A small network was shown many inputs. Here are its activations along a few directions, one row for each input.
In each table, some parts of the input vary, and every possible input appears once, in random order.
A made-up example of a description, with smaller parts first: line(4) and (point or line(9) or (values(2) and ring(8))).
Shared parts are said once, and a part with two or three values counts as separate values.
In the rows, zero is written as 128.

Other details of the inputs shift rows strongly along three fixed directions, in all tables alike. That doesn't count.

A family of inputs:
row 1: [128 132 144 118 116  91 133 129 182 128 100]
row 2: [105 116 154 130 126 138 139  83 164 106 105]
row 3: [157 175  76 122 117 112 103 195 130 128 149]
row 4: [117 124 125 143 131 121 152 104 180 121  96]
row 5: [136  97 144 137 135 136 159 132  84 161 124]
row 6: [111 120 161 168 173 177 177 108  47 149 151]
row 7: [120 160  83 113 118 160  74 145  94 105 196]
row 8: [151 159  34 148 117 127  98 181 130 127 143]
row 9: [ 80  80 181  45  75 144  22  53 131  74 178]
row 10: [132 149  70  97 105 146  52 151  78 122 193]
row 11: [117  82 165 137 135 145 146  97  76 143 142]
row 12: [119  92 187 115 133 153 131 122  53 150 172]
row 13: [137 152 117 159 151 109 183 123 186 130  74]
row 14: [116 102 139 125 116 123 123  83 168 108 105]
row 15: [137 102 155 107 106  98 115 114 185 129  98]
row 16: [167 148  51 130 117 119 118 187 113 151 129]
row 17: [145 162  46 132 113 129 102 159 123 125 143]
row 18: [120 177  83 100 107 115  71 170 141  97 156]
row 19: [142 113 128 164 148 140 180 121  69 160 116]
row 20: [134 181  85 138 141 124 120 173 103 130 149]
row 21: [ 97  93 175 120 126 126 135  48 169 113  87]
row 22: [114 157 105  99 110 113  75 155 139 102 168]
row 23: [154 170  82 130 121 113 102 200 124 135 151]
row 24: [120 112 142 143 127 120 142  96 202 112  88]
row 25: [126 158 110  88 100 117  68 165 132 107 162]
row 26: [127 130 161 165 158 138 167 144  97 138 133]
row 27: [122  86 179 113 130 150 132 104  71 143 142]
row 28: [139 134 112  84 101 119  70 148 127 117 166]
row 29: [153 156  86 121 130 128 118 174  88 156 148]
row 30: [123  97 195 119 144 161 143 110  42 145 169]
row 31: [120 128 157 128 128  99 144 105 194 105  89]
row 32: [139 100 135 149 137 140 156 117  86 147 125]
row 33: [133  84 151 108 104 100 113  98 192 127  85]
row 34: [140 146 137 137 132  92 160 130 184 140  68]
row 35: [106 117 170 110 129 125 119  83 191  91 120]
row 36: [133 128 153 185 179 160 189 147  81 152 137]
row 37: [165 147  90 149 128 103 174 172 144 162  72]
row 38: [155 153  75 190 156 127 201 161 146 151  84]
row 39: [131  88 153 152 140 147 147 113  78 147 135]
row 40: [123 120 101 138 116 103 139 109 196 120  79]
row 41: [123 141 147 175 182 160 192 132  73 154 131]
row 42: [118 138 164 153 157 140 173 129  87 135 134]
row 43: [ 91  79 192  27  79 140  12  60 129  81 189]
row 44: [137 113 125 109 116  96 130 103 189 137  65]
row 45: [142 174  88 106 114 117  95 176 123 123 155]
row 46: [118 135 134 139 141 116 155 116 183 119 100]
row 47: [128 126 103 141 116 107 149 107 193 120  64]
row 48: [ 97 114 194 138 160 183 146 110  49 121 180]
Description of these inputs: line(6) and ring(8).
Changing only the line(6) part turns row 20 into row 22. The same change can be made to row 34. Which row results?
> row 1
Changing only the line(6) part turns row 19 into row 10. The same change can be made to row 43. Which row results?
> row 44
Which other rows does row 6 become when the line(6) part takes its other values? List them by row number.
> row 2, row 4, row 7, row 24, row 38
Which other rows does row 14 become when the ring(8) part takes its other values? List them by row number.
> row 3, row 16, row 28, row 31, row 32, row 35, row 38
Which other rows does row 2 become when the ring(8) part takes its other values? List them by row number.
> row 9, row 18, row 25, row 27, row 37, row 47, row 48

A family of inputs:
row 49: [118 101 159 116 100 107 120  81 152 110  88]
row 50: [110 132 113 142 146 170 133 122  76 125 177]
row 51: [111 150 141 147 141 131 158 128 159 121 109]
row 52: [111 104 162 106 106  99 137  97 158 119  91]
row 53: [ 65 110 177  74 112 159  51  87 114  62 209]
row 54: [138 139  88 108  82  81  93 120 190 111  81]
row 55: [143 110 136 137 109 119 137 116 135 122  96]
row 56: [120  86 164 125 142 138 129  90 142 139 116]
row 57: [ 90  81 197  71 103 165  42 109  76  85 233]
row 58: [112 116 170 129 133 110 142 119 159 142 101]
row 59: [122 119 178 125 152 105 139 103 147 139 111]
row 60: [134  89 167 145 122 126 132 103 146 121 114]
row 61: [159 144 138 129 144 127 160 146 102 143 123]
row 62: [145 157  28 121 109 109  73 175 136 140 156]
row 63: [102 170  79  88  96 133  39 156 138  73 202]
row 64: [123 135 124 174 147 137 165 121 122 119 108]
row 65: [111  93 163 108 130 132 123  77 131 140 105]
row 66: [137 147  81 105  94  87 112 152 179 112  92]
row 67: [138 123 107 156 157 149 149 146  76 170 129]
row 68: [113 144 165 128 150 120 150  92 175 105 104]
row 69: [125 119 127 141 144 139 126 169  74 137 172]
row 70: [138 132 140 137 135 151 129 175  85 145 171]
row 71: [154 155 126 140 150 120 172 153  86 156 115]
row 72: [124 135 124 177 143 135 163 120 122 119 112]
row 73: [121 145 104 142 151 173 129 132  78 129 162]
row 74: [155 131 153 145 154 122 158 140 132 145 123]
row 75: [120  99 150  97 112 118 128  74 163 131  78]
row 76: [152 126  86 101 101 111  99 126 212 117  87]
row 77: [145 114 118 136 144 171 118 149  66 150 173]
row 78: [ 99 136 168 131 130 124 149 100 182 108 105]
row 79: [164 189  61 108 112  74 119 170 176 137  94]
row 80: [136 122 121 173 145 129 146 146  77 156 128]
row 81: [147 156 105 114 127  79 102 145 209 122 106]
row 82: [152 139  54 139 118  91 120 152 195 143  98]
row 83: [119 146 169 138 154 124 159  97 157 113 116]
row 84: [128 119 109 125 122 132 111 126  88 148 153]
row 85: [131 107 128 128 123 133 145 108  93 144 126]
row 86: [123  89 177 122 125 133 140 115 128 114 131]
row 87: [156 117 125 164 137 147 152 152  76 141 137]
row 88: [122  93 149 107 121 177  76 118  54 126 225]
row 89: [145 177  24 151 121 117 127 160 171 124 121]
row 90: [141 130 110 170 137 121 155 149  82 159 108]
row 91: [141 113 183 117 142 132 140 112 125 125 137]
row 92: [142 121 108 143 133 140 159 132  63 164 137]
row 93: [145 145  57  77  80 134  43 154 121 109 185]
row 94: [125 120 158 147 148 130 153 150 117 150 131]
row 95: [119 144  81  97 106 112  55 172 128 111 174]
row 96: [150 126 119 151 134 129 177 168  90 143 115]
row 97: [112 117 175  99 109 110 134 102 161 121  93]
row 98: [115 129 127 145 153 159 155 106 120 127 116]
row 99: [152 136 130 154 142 139 173 175 106 154 124]
row 100: [ 96 110 172 143 129 142 128  76 138  96 126]
row 101: [166 142  46 126 101 104 114 157 192 131 106]
row 102: [125 124 129 147 141 126 155 154  76 152 130]
row 103: [ 83 149 108  64  86 138  12 123 152  54 209]
row 104: [119 123 169 118 124 121 154 119 115 145 111]
row 105: [130 143 129 138 135 114 154 157 121 159 107]
row 106: [109  89 172  85 110 125 116  56 163 115  86]
row 107: [143 144 125 126 128 155 139 180  58 144 165]
row 108: [143 119 114 169 138 115 144 146 125 143 111]
row 109: [150 112 123 130 133 146 157 122 116 148  97]
row 110: [103 111 144 132 127 132 139  71 179 107 109]
row 111: [128 160 142 154 165 133 168 126 129 127 122]
row 112: [109 112 199  91 127  98 117  71 170 120 102]
row 113: [112 136 114 128 147 169 122 118  98 117 152]
row 114: [133 195  57 144 129 120 134 187 165 122 117]
Changing only one part turns row 57 into row 77. The same change can be made to row 103. Which row results?
> row 98
Changing only one part turns row 59 into row 67. The same change can be made to row 91. Which row results?
> row 76
What is each input in this table made of?
> line(6) and (values(3) or ring(8))
Which other rows does row 89 become when the values(3) part takes its other values? List them by row number.
> row 50, row 110
Which other rows does row 53 become when the line(6) part takes its other values? List them by row number.
> row 50, row 64, row 68, row 113, row 114
List by row number the other rows that have the line(6) part in common with row 99.
> row 51, row 58, row 70, row 78, row 94, row 97, row 104, row 105, row 107, row 114
